These are the activations of a small neural network, seen along a few directions. Each row is one input.
Each table varies a few parts of the input and shows all the possible inputs, shuffled.
Descriptions start from the smaller parts, as in this example, which fits no table here: ring(8) and (point or ring(11) or (values(3) and line(6))).
Shared parts are said once, and a part with two or three values counts as separate values.
In the rows, 128 means zero.

Rows:
r1: [163 153 111  90 133 101 174 104 145 124 106]
r2: [137 128 108 140 138 104 150 197 108 132 142]
r3: [143 159  91 151 102 188 143 123 105 143 152]
r4: [ 72 135  62 120 109 101 160 149 123 115 148]
r5: [101 172 116 127 198 143 125 115 114 104 119]
r6: [110  72 115 134 121 125 141 180 126 112 115]
r7: [ 96 153  82 143  86 174 164  99 113 136 165]
r8: [138  93 178 153  76 193 141 149  89 142 150]
r9: [130  67 138 163 119 105 103  91 113 151  93]
r10: [132  98 138 165  91 195 145 129 114 132 133]
r11: [180 140 151 105 142  90 183 124 137 127 116]
r12: [162 114 127 166 142  87 112 102  96 159 124]
r13: [160 141 127 170 116 176 151 141 102 146 166]
r14: [132 162  98  93 106 118  61 198 188 131 137]
r15: [114 155 157 144 210 130 133 136 107 115 132]
r16: [172 169 145  65 112 103  94 125 219 136 120]
r17: [146 128  86 148 133 100 100  81 104 150 118]
r18: [124 135  66 123 131 117 138 174 116 121 136]
r19: [ 94 102 209 131 171 143 123 142 102 107 119]
r20: [151  84 159 107 124 110 176 113 162 120  90]
r21: [157  81 201  98 110 104 172 130 140 123 107]
r22: [157 145 118 124 114 106  21  99 179 148 130]
r23: [114 150 103  87 112  90 193  79 148 112 121]
r24: [ 82 109 168 134 186 149 128 127 122 105  98]
r25: [ 99 119  78 141 114  86 120  56 112 140 137]
r26: [109 195 151  99 175 148  44 135 179 107 127]
r27: [118  70 156 125 104 123 140 202 103 130 130]
r28: [157 183 119 122  81 194  63 140 168 132 158]
r29: [ 51 166 104 115 179 131 145  92 116  94 134]
r30: [140  62 178 155 105 103  98 108  89 145 115]
Changing only one part turns r10 into r9. The same change can be made to r28. Which row results?
> r22
What is each input in this table made of?
> values(5) and (point or line(5))
Which other rows does r25 become when the values(5) part takes its other values? List them by row number.
> r4, r7, r23, r29
Which other rows does r13 become when the values(5) part takes its other values? List them by row number.
> r2, r11, r12, r15

Rows:
r31: [ 93 138 112  77 113 131 186 179 163  95 132]
r32: [145 149 120  92 151 113 197 195 143 100 134]
r33: [ 89 234  32 127 179 118  77  43 142 128 148]
r34: [151 205   8 144  55 158  62  97 150 167 177]
r35: [ 66 176  30 203 132 208 131 103  50 133 185]
r36: [108 101 191 134 140 130  40 174 137 121 120]
r37: [116 144 151 101 167  90 138  33 155 113  88]
r38: [139 120 218 115 137 189  64 143 159 118 115]
r39: [101  84 155 172 112 185 194  97  64 128 128]
r40: [165  93 106 120  31 112 112 109 158 156 125]
r41: [213 107 123 129  70  97 123 132 136 163 131]
r42: [128  81 143 182 143 145 189 136  35 137 139]
r43: [120 126 119 117 191  33 118  80 135 123  80]
r44: [161 120 209 129 166 145  64 174 133 125 127]
r45: [107  63 123 188 135 130 171 149  42 136 129]
r46: [ 91 123 124 109 176  39 113  69 134 116  95]
r47: [ 70  56 124 188 122 137 169 127  37 137 131]
r48: [190  89 103 131  66  81 107 145 141 165 119]
r49: [102 216 103 143 157 217   4 153 146 132 182]
r50: [164 133 224 129 150 170  79 146 152 128 125]
r51: [ 95 127 126 101 165  72 125  52 154 109  94]
r52: [ 87 242   5 107 137 175 141 166 159 103 183]
r53: [190 111 135 113  42 137 127  99 163 159 124]
r54: [142 100 184 136 157 130  42 195 141 124 111]
r55: [116 153 139  76 119 153 199 157 163  98 126]
r56: [ 78  66 128 176 105 164 179 113  61 125 133]
r57: [145 159 139  89 140 143 209 175 162 101 135]
r58: [114 101 192 123 133 166  50 158 159 116 113]
r59: [ 87 131 109  84 128 102 174 200 140 105 136]
r60: [144 144 141 113 194  47 133  68 129 118  96]
r61: [120 135 105  92 143  97 178 214 142 107 126]
r62: [129  93 159 179 129 174 201 114  55 138 140]
r63: [143 154 157 110 184  83 145  52 145 123  98]
r64: [214 119 139 130  58 123 136 106 154 167 128]
r65: [157  84 103 125  53  88 104 128 140 165 125]
What is each input in this table made of?
> values(5) and (point or ring(6))
Changing only the values(5) part turns r46 into r47. The same change can be made to r43. Which row results?
> r45
Which other rows does r34 become when the values(5) part takes its other values? List them by row number.
> r33, r35, r49, r52
Start at r53 and move only the ring(6) part, one step at a time. The first step leads to r64. Which rows follow, in order?
> r41, r48, r65, r40

Rows:
r66: [110 166  94 106 167 111 153 114 106 122 138]
r67: [130  16 179 202  95 151 201 162  51 144 128]
r68: [166 141 138  88 110 132 124 139 181 133 113]
r69: [166 124 132 126 102 148  91 160 159 151 129]
r70: [140 147 152  89 130 133 130 167 159 114 112]
r71: [151 155 115 133 120  99  96  90 148 142 113]
r72: [153 133 140  96 136  88 112 129 184 140 111]
r73: [117 134  78 135 134 114 110  81 129 124 133]
r74: [162 132 147 125 142 112  85 106 182 138 105]
r75: [131 138 152  82 157  88 110 153 149 117 113]
r76: [122 171  93 122 139 152 175 131 121 114 141]
r77: [ 88 148 130 105 167 112 137 140 145 111 117]
r78: [145 154 107  96 113  71 118 108 143 140 130]
r79: [121  32 180 141 131  87 217 125  59 131  99]
r80: [118 129  65 132  97 155 121 136 107 140 160]
r81: [144 153 122 122  95 124  79  97 134 144 142]
r82: [131  35 182 157 102 131 239 139  76 126 107]
r83: [100 141 136 140 172 128 106 112 142  97 126]
r84: [112 165 106 139 148 155 113 108  92 126 149]
r85: [108 135  84 133 109 139  98  95 118 132 152]
r86: [122 149  69 105 101 137 157 123 130 122 128]
r87: [ 87 142 146 133 147 156  95 124 136 113 150]
r88: [118 158  87 152 137 175 141 153  94 135 152]
r89: [109 136  70 104 127  90 138 105 130 127 140]
r90: [136 137 162 128 163 113  89 133 160 118 103]
r91: [152 160 110 108  87 116 140 121 163 136 137]
r92: [123  27 196 187 110 137 173 117  50 133 120]
r93: [129  31 187 192 135 112 190 108  65 128  87]
r94: [139 130 145 130 125 153  96 190 136 128 125]
r95: [155 131 153 124 117 137  72 120 172 144 123]
r96: [115 163 103 153 174 135 132  95 119 124 128]
r97: [155 141 101 140  80 132 103 136 136 144 161]
r98: [101 154 129 108 137 150 153 152 145 103 125]
r99: [132 137 166 112 138 137  70 143 137 120 124]
r100: [ 97 135 124 136 135 172 117 167 123 118 155]
What is each input in this table made of?
> ring(5) and (point or ring(6))
Which other rows does r85 become when the ring(5) part takes its other values? List them by row number.
> r73, r80, r86, r89
Start at r96 and move only the ring(5) part, one step at a time. The first step leads to r66. Which rows follow, in order?
> r76, r88, r84

Rows:
r101: [150  97 170 160 130 141 124 128  91 139 131]
r102: [121  96 148 142 111 145 145 165 105 128 126]
r103: [113 119 101 133 116 106 178 105 113 127 124]
r104: [174  91 150 146 101 120 153 129 108 151 125]
r105: [139  90 123 143  89 116 147 128 106 141 124]
r106: [121  98 105 146  88 136 168 115  96 141 143]
r107: [106 199  54 137 143 157  84 121 131 132 162]
r108: [134 161 144 121 140 144  88  99 157 127 125]
r109: [131 117 150 126 145 116  81 128 140 132 108]
r110: [131 125 120 117 143  95 181  94 118 120 117]
r111: [156 113 131 113 113  93 109 130 154 136 113]
r112: [114 130 141 116 169 127 178 130 118 108 117]
r113: [ 91 122 117 148 151 130 149 106  99 119 124]
r114: [138 164 148 101 128 151 111 134 171 121 126]
r115: [137 134 124 100 135  68 124 117 153 131 114]
r116: [163 124 125 110  95 116 102 121 166 137 126]
r117: [113 202  63 117 130 162 107 156 143 122 168]
r118: [ 99 103 122 164 119 157 139 118  85 133 142]
r119: [122 141 142  99 162 102 122 153 150 111 111]
r120: [ 94 124 124 131 140 138 173 141 108 109 131]
r121: [134 130 148 127 130 139  73 117 148 137 121]
r122: [110 128 136 135 179 119 152  96 107 115 113]
r123: [143 129 149 108 118 145  98 157 165 121 129]
r124: [103 103 128 146 111 165 165 151  97 129 142]
r125: [154  97 174 143 121 149 147 165 103 134 130]
r126: [116  94 142 162 120 137 119 131  94 132 125]
r127: [156 157 128 104 101 122 112  98 172 134 132]
r128: [136 119 154 106 132 120 104 164 157 119 119]
r129: [128 197  35 126 113 134 114 124 149 140 159]
r130: [114 137 143 112 164  92  93 117 136 118 115]
Changing only one part turns r129 into r117. The same change can be made to r103. Which row results?
> r120
What is each input in this table made of?
> values(3) and (point or line(4) or line(5))
Start at r110 and move only the line(5) part, one step at a time. The first step leads to r103. Which rows follow, in order?
> r106, r105, r104
Which other rows does r104 become when the values(3) part takes its other values? List them by row number.
> r101, r125
Which other rows does r114 become when the line(4) part takes its other values? List them by row number.
> r119, r123, r128
